A small network was trained on made-up records. Each row is its average activation on records with the value named, seen along a few directions.
Values that are neighbours, or in one group, have similar rows; names and order tell nothing.
Strong random noise was added to every row along 3 fixed directions; ignore it. To show where, here is one row again and again, with new noise each time:
-120; 42; 208; 308; 36; 272; 225; 55; 64; 95; -15; 306; -281; -96; 70; -113; 95
-304; -55; 472; 181; -26; 291; 137; 73; -202; 90; -541; -149; 228; -13; 484; 327; -219
74; 17; -239; 69; 0; -93; -282; -136; -35; -52; 4; -88; 44; -4; 107; 321; -48
-107; -196; 123; -80; 214; 506; 209; 323; 26; 206; -412; 319; -317; -314; -10; -136; -44
6; 44; -36; 232; 56; 157; 74; 4; 108; 54; 122; 309; -327; -106; -51; -98; 131


Field ZEMIF:
kevup: -132; -77; 532; 319; -109; 465; 463; 338; -182; 137; -304; 196; -198; -45; 124; -147; 125
sen: 25; 16; -209; -180; 2; -233; -310; -130; -114; -143; -9; -419; 385; 191; 88; 305; -157
zad: -61; 18; 343; 468; 107; 451; 524; 215; 97; 287; 166; 582; -558; -67; -219; -498; 258
seri: 220; -31; -545; -160; 158; -51; -368; 1; 35; -6; -39; 31; -161; -156; -165; 164; 37
mibik: 148; -99; -486; -718; 169; -231; -250; -93; 169; -110; -50; -229; 129; -162; -221; -50; -126
guzum: -199; 23; 140; -151; 89; 21; 146; 18; -22; 15; -295; -37; 56; 14; 102; 46; -186
lapu: 119; -9; -41; -289; -59; -234; -76; 42; 140; -42; 308; -15; 107; -12; -245; -284; 26
gatu: 268; -168; -628; -627; 102; -220; -323; -48; 204; -83; 267; -85; 95; -47; -422; -269; 15
nipif: -85; -112; 172; 59; -91; -142; -31; -3; -107; 0; -83; -239; 223; 97; 151; 53; -78
vab: 34; 62; -366; -52; 37; -148; -268; -181; -21; -103; -84; -83; 56; 20; -37; 393; -41
zuro: 260; -78; -132; -105; 99; 163; 242; 320; 137; 110; 295; 448; -539; -187; -506; -585; 278
voz: -155; 158; 696; 142; -323; -173; 320; -61; -131; -88; 115; -209; 388; 275; 278; -115; -54
Each value of ZEMIF is a pair of two hidden parts, and every pair occurs once (4 first parts, 3 second parts).
Question: lapu and nipif share the first part; lapu and voz share the second. Which value has the first part of voz and the second part of nipif?
Answer: zuro
Question: vab and mibik share the first part; vab and seri share the second. Which value has the first part of seri and the second part of mibik?
Answer: gatu

Field GOG:
bubi: -140; -175; 405; -33; 107; 398; 124; 415; -292; 215; -877; -62; 25; -277; 496; 365; -203
vepob: 33; -164; 415; -394; -135; 48; 287; 225; -118; 6; -152; -218; 288; 60; -52; -301; -156
bedi: -167; -66; 653; -275; 26; 273; 638; 183; 82; 79; -241; 93; -12; -87; 4; -535; -83
nubut: -340; -120; 328; -399; 107; 67; 125; 162; -124; 36; -555; -159; 328; -74; 331; 27; -350
kudeg: 209; -120; -320; 238; -237; -308; -368; 22; -354; -116; -43; -404; 175; 305; 217; 701; -100
bom: -492; -81; 240; -166; 212; 422; 295; 52; 86; 99; -446; 94; 3; -110; 54; -52; -257
satif: -21; 192; 36; 341; 101; 397; 187; 156; 0; 35; 38; 546; -547; -310; 27; -248; 290
soned: -22; -434; 678; 195; 97; 820; 441; 747; -279; 450; -733; 134; -200; -263; 15; -224; 65
vigab: 257; -61; -47; -387; -39; -127; 56; 280; 279; 82; 502; 310; -208; -207; -524; -752; 214
mafun: -267; -8; -151; -135; 346; 257; 96; -145; 195; 48; -272; 110; -110; -125; -1; 30; -139
foge: -22; -296; -646; -470; 265; 101; -592; -125; 20; 61; -495; -224; 263; -92; -103; 555; -266
The values of GOG form a line.
Question: Going along GOG from soned by way of its neighbour kudeg, in what order are bubi, vepob, mafun, foge met?
Answer: bubi, foge, mafun, vepob
Question: Which values are neighbours of nubut? Give them in the order they are listed.
Answer: bedi, bom

Field VIBA:
lut: 128; 35; -9; 398; -101; -77; 167; 62; 187; 3; 722; 344; -406; 195; -470; -498; 314
zuze: 82; -142; 17; -464; -142; -250; -66; 2; -16; -19; -47; -166; 169; -103; 90; -97; -82
ful: 462; -58; -273; 348; -267; -220; -270; 30; -126; -85; 219; -51; -163; 120; 93; 334; 381
zap: 136; 291; 15; 563; -159; -115; -84; -58; -317; -22; 443; -34; -166; 166; 218; 371; 126
pibi: -194; 51; -440; -85; 105; -136; -295; -385; -160; -162; -204; -326; 365; 124; 259; 541; -371
tad: 228; -141; 41; -231; -25; -279; -112; 121; -36; -30; 113; -142; -52; 71; -172; -62; -107
tez: -124; 286; -154; 331; -3; -222; 127; -487; 502; -154; 806; 369; -244; 298; -144; -143; 196
kar: -105; 268; 281; 559; -92; 6; -75; -183; -224; -23; -100; -189; 133; 183; 434; 541; -31
gil: -58; -44; 554; 134; -82; 177; 68; 108; -207; 196; -108; -239; 333; 64; 91; -57; -77
sozaf: -93; 51; 191; -407; -17; -205; -18; 45; -120; -112; -433; -267; 390; -221; 151; -86; -169
ton: 322; -398; -364; -909; 224; 141; -249; 416; -194; 0; -444; -199; 260; -319; -97; -133; -338
toniz: 173; -47; -628; -476; 97; -351; -317; -388; 328; -176; 7; -111; 0; -162; -349; 34; 70
zoma: -48; 211; -502; 266; 28; -112; -318; -347; 193; -139; 449; 202; -270; 57; -276; 246; 144
sani: 161; 266; -518; 424; 236; -84; -206; -309; 169; -35; 424; 344; -315; 15; -188; 56; 365
gov: 153; -138; -313; -32; -290; -376; -451; -120; -72; -70; 176; -463; 495; 285; 35; 316; -3
supev: -52; 204; -73; -124; 90; 102; 400; 89; 452; 13; 267; 499; -445; -114; -367; -719; 128
The values of VIBA form a line.
Question: Fewest steps between supev and sani?
Answer: 5
Question: Which values are neighbours of gil? Give them in the order they are listed.
Answer: gov
Question: Which values are neighbours of tez? Give them in the order they are listed.
Answer: pibi, toniz
Question: Which values are neighbours of zap? Give them in the order they are listed.
Answer: ful, kar
Question: Which values are neighbours of zuze? Give them in the order they are listed.
Answer: sozaf, ton
